Each row below holds a small network's activations on one input, seen along a few directions.
In each table, some parts of the input vary, and every possible input appears once, in random order.
Descriptions start from the smaller parts, as in this example, which fits no table here: one of 6 places along a line, together with either a single point or one of 11 places along a line or (one of 2 separate values, together with one of 8 places around a ring).
Shared parts are said once, and a part with two or three values counts as separate values.

Other details of the inputs vary at random and push rows far along two fixed directions, the same in every table; ignore that.
These rows show it; all are for the same input, with only those details redrawn:
6, 0, 10, -24, -3, 6, -4, 5, -17, -18, -10, -11, 11, 8
5, 0, 11, -24, -2, 7, -4, 5, -17, -18, -10, -11, 11, 8
-10, 10, 13, -37, 25, 17, -18, 0, -23, -20, -4, -25, 10, 11
3, -6, -23, 30, -18, -8, 15, -6, 35, 17, 13, 8, -2, -14
-19, 9, -16, 5, 22, 9, -7, -11, 21, 10, 19, -14, -2, -6
-11, 10, 13, -38, 26, 17, -18, 1, -24, -20, -4, -25, 10, 12
-19, 10, -16, 5, 23, 9, -6, -12, 20, 10, 20, -15, -3, -6

Rows:
r1: -30, 15, -14, 10, 29, 7, -6, -11, 1, 16, 20, 8, -11, -2
r2: 6, 1, -9, 37, -11, -8, 14, 2, 41, 12, 13, 17, -8, -10
r3: -3, -3, -31, 27, -22, -16, 8, -7, 26, 28, 7, 13, -11, -9
r4: -1, -3, 15, -24, -1, 8, 2, 1, -22, -14, -3, -3, 10, 8
r5: -22, 16, 23, -31, 33, 13, -20, 5, -36, -21, -12, -3, -2, 20
r6: 27, -15, 4, -1, -41, -10, 16, 10, -3, -11, -17, 10, 12, 2
r7: 21, -14, 20, 9, -31, -6, 20, 17, -2, -17, -16, 27, 6, 5
r8: -15, -4, -7, 7, 48, -7, -20, -14, -4, 34, 9, -16, -25, -21
r9: 15, -14, 3, -4, -45, -15, 18, 6, -21, 2, -21, 24, 7, 6
r10: -23, 10, -6, 13, 28, 14, 0, -9, 13, 8, 29, 1, -7, -6
r11: -9, 14, -10, 15, 25, 9, -13, -8, 25, 9, 19, -14, -2, -1
r12: 41, -34, 23, 8, -25, -19, 16, 14, -19, 0, -21, 3, 1, -14
r13: 26, -5, 13, 3, -39, -17, 10, 15, -9, -12, -26, 25, -2, 9
r14: 9, 4, -25, 35, -18, -17, 1, -7, 30, 23, 6, 14, -11, -5
Q: What do these inputs look like to the network?
A: one of 2 separate values, together with either a single point or one of 6 places around a ring
Q: The inputs of r11 and r14 match in every part but the choice among 2 separate values. If r2 is changed in the same way as r11 into r14, which row does it become?
A: r13
Q: Which other rows does r9 become when the choice among 2 separate values takes its other values? List them by row number.
A: r4

Rows:
r15: 8, 8, 2, -19, 5, 10, -14, -1, -12, -12, -5, -18, 8, 7
r16: -18, 11, 9, -27, 24, 14, -13, 0, -4, -15, 3, -16, 2, 8
r17: 20, -5, 19, 0, -14, -7, 5, 10, -23, -7, -13, 14, 0, 7
r18: -1, 12, 7, -17, 10, 2, -15, -3, -25, -2, -5, -5, -3, 11
r19: -14, 3, -20, 6, -3, 0, 4, -5, 21, 7, 13, -3, 1, -4
r20: -7, 1, -14, 40, 7, -11, 3, -4, 31, 25, 13, 15, -19, -12
r21: 15, -6, 11, -17, -32, -4, 8, 6, -27, -14, -19, 12, 9, 11
r22: -11, 2, 11, -19, 14, 12, -6, -1, -24, -10, -1, -1, 8, 9
r23: -27, 17, -5, -20, 30, 15, -17, -10, -14, 0, 10, -12, -2, 7
r24: 16, -8, 14, -7, -20, 3, 13, 11, -12, -18, -6, 6, 13, 3
r25: -24, 10, 12, -19, 34, 13, -11, 2, -14, -12, 0, -8, -3, 6
r26: 14, -12, 25, -11, -25, -6, 14, 15, -21, -20, -24, 16, 7, 8
r27: 2, -1, -13, 29, -10, -16, 4, -1, 26, 20, 2, 18, -17, -7
r28: 41, -46, 9, 8, -36, -29, 19, 7, -18, 17, -27, 6, -7, -26
r29: -7, 4, -13, 25, 17, 0, -1, -6, 37, 14, 18, -7, -7, -11
r30: -1, 7, 16, -11, 21, 6, -12, 4, -25, -5, -2, -1, -5, 8
r31: 1, 6, -17, 11, 3, 3, -5, -9, 18, 11, 13, -10, -2, -4
r32: -3, 7, 18, -11, 21, 3, -15, 8, -20, -9, -10, -2, -7, 7
r33: 10, -35, -19, 37, -1, -27, 18, -12, 22, 49, 8, -2, -22, -43
r34: 34, -20, 16, 3, -50, -9, 28, 15, -10, -17, -15, 20, 16, 2
r35: 2, 5, 3, -23, 3, 6, -12, 2, -10, -11, -9, -18, 8, 9
r36: 5, 4, 26, -16, 11, 0, -11, 10, -27, -14, -18, -1, -3, 11
r37: -24, 12, 9, -17, 36, 16, -10, -2, 1, -10, 13, -19, 1, 2
r38: -1, 1, -8, 20, 10, -2, 0, -4, 30, 10, 12, -7, -4, -9
r39: -12, 13, 3, -17, 31, 11, -21, -3, 5, -7, 3, -23, -2, 4
r40: -6, 2, -25, 31, -12, -17, 6, -7, 25, 28, 9, 14, -14, -7
r41: -12, 1, -8, 15, 9, 3, 7, -3, 27, 5, 16, 0, -4, -8
r42: -15, 6, 2, -25, 5, 6, -6, 1, -20, -8, -9, -3, 3, 12
r43: 16, -11, 22, -11, -24, 0, 14, 12, -27, -16, -17, 19, 10, 8
r44: -1, 6, 12, -13, 19, 7, -15, 0, -27, -6, -5, -3, -1, 10
r45: -17, 9, 1, -28, 15, 12, -10, -2, -11, -12, 2, -18, 7, 10
r46: -11, 12, -21, 22, 12, -3, -7, -13, 16, 25, 17, 4, -15, -5
r47: -4, -6, -20, 31, -12, -5, 16, -7, 21, 16, 13, 19, -1, -12
r48: 18, -6, 3, -12, -26, -6, 2, 7, -7, -11, -18, -6, 11, 7
r49: -12, 8, -21, 17, 4, -8, -6, -6, 14, 20, 7, 5, -13, -2
r50: -18, 21, -5, -13, 35, 10, -25, -9, -16, 5, 7, -14, -10, 7
r51: -31, 15, 3, -20, 36, 12, -16, -4, -4, -5, 4, -9, -7, 6
r52: -14, 13, -7, -19, 23, 11, -19, -5, -1, -5, 3, -27, 3, 5
r53: 16, -4, 6, -13, -29, -1, 9, 3, -12, -13, -9, 2, 13, 7
r54: -12, 13, 1, -15, 30, 11, -21, -2, 6, -9, 3, -24, -2, 3
r55: 34, -22, 9, 2, -53, -8, 24, 12, -10, -18, -17, 17, 19, 1
r56: 7, -5, -25, 37, -6, -4, 7, -9, 38, 19, 20, 0, 0, -15
r57: -7, 4, -11, 23, 11, -3, -3, -9, 10, 19, 14, 5, -10, -5
r58: 15, -14, -1, 1, -48, -16, 20, 9, -8, -3, -21, 22, 7, 5
r59: -4, 6, 10, -29, 0, 8, -7, 1, -30, -13, -10, -2, 6, 14
r60: -4, -6, -23, 33, -10, -3, 18, -11, 35, 18, 24, 7, 2, -14
r61: 26, -11, 10, -6, -20, 1, 3, 6, -10, -14, -13, -3, 14, 5
r62: 11, -8, 14, -5, -17, 0, 13, 10, -20, -13, -11, 17, 7, 4
r63: -32, 13, 10, -16, 43, 15, -14, -2, -8, -5, 8, -10, -6, 5
r64: -3, 2, -20, 35, -4, -15, 3, -4, 33, 24, 7, 18, -19, -10
r65: -4, 6, -14, 26, 17, 3, 0, -9, 32, 18, 26, -7, -3, -12
r66: 13, 0, 16, -21, 5, 9, -9, 1, -19, -17, -8, -18, 15, 9
r67: 3, 5, 6, -28, -5, 11, -5, 1, -20, -19, -5, -11, 13, 10
r68: 6, -6, 13, -12, -21, -6, 8, 9, -11, -13, -20, 15, 3, 7
r69: -8, 2, -8, 14, 8, 6, 9, -5, 18, 7, 21, 1, 0, -7
r70: -12, 7, -21, 14, 3, 4, 3, -13, 24, 14, 23, -2, -2, -7
r71: 1, -1, -19, 36, 4, -4, 5, -4, 44, 15, 15, -1, -7, -17
r72: -9, 3, 5, -29, -3, 3, -5, 5, -26, -15, -15, -2, 7, 13
r73: -19, 18, 6, -7, 47, 13, -21, -4, -16, 3, 12, -11, -11, 4
r74: 33, -16, 8, 14, -41, -15, 13, 10, -14, -3, -19, 25, 5, 2
r75: -18, 4, -14, 22, 15, 3, 6, -4, 35, 9, 23, -1, -6, -13
r76: 39, -15, 12, 1, -46, -16, 14, 14, 3, -15, -27, 10, 10, 3
r77: 16, -8, 15, -18, -28, -3, 9, 15, -9, -25, -21, 7, 10, 7
r78: -7, -14, 6, -21, 49, 2, -18, -8, -28, 18, -1, -35, -16, -22
r79: -9, -6, -16, 30, -8, -4, 15, -10, 20, 19, 15, 17, 0, -11
r80: -11, -2, -16, 39, -4, -6, 20, -8, 29, 26, 24, 21, -7, -16
r81: -3, 2, -18, 35, -5, -17, 5, -5, 33, 25, 7, 18, -18, -10
r82: -11, 14, 4, -10, 39, 18, -18, -4, -1, -5, 15, -25, 2, 0
r83: 24, -12, 2, 5, -45, -19, 11, 11, -11, 0, -25, 22, 0, 6
r84: -25, 12, -5, -24, 22, 12, -11, -6, -3, -6, 9, -21, 4, 7
r85: 24, -15, 9, 1, -45, -12, 20, 12, 6, -13, -17, 17, 8, 1
r86: -7, -4, -16, 25, -17, -13, 13, -2, 30, 13, 3, 23, -8, -9
r87: 2, -1, 15, -27, 4, 14, -3, 3, -23, -21, -5, -10, 16, 10
r88: 41, -13, 6, -2, -50, -12, 12, 8, -8, -11, -22, 7, 14, 5
r89: -10, 13, 6, -11, 38, 18, -18, -5, -3, -5, 14, -24, 2, 2
Q: The inputs of r88 and r31 match in every part but one. If r66 is changed in the same way as r88 into r31, which row does it become?
A: r61
Q: The inputs of r19 and r84 match in every part but one. If r78 is changed in the same way as r19 into r84, which row does it become?
A: r33
Q: What do these inputs look like to the network?
A: one of 3 separate values, together with either a single point or (one of 4 places along a line, together with one of 6 places around a ring)
Q: Start at r54 and move only the place on the ring of 6, one step at a time. The first step leads to r52. Which rows follow, in order?
A: r15, r56, r82, r71
Q: Which other rows does r40 become when the place on the line of 4 takes its other values? List them by row number.
A: r48, r58, r84
Q: Which other rows does r36 become when the choice among 3 separate values takes its other values? List them by row number.
A: r20, r32
Q: Start at r63 and move only the place on the ring of 6, one step at a time. The first step leads to r51. Which rows follow, in order?
A: r42, r59, r22, r43
Q: Which other rows does r50 become when the choice among 3 separate values takes its other values? List them by row number.
A: r18, r46
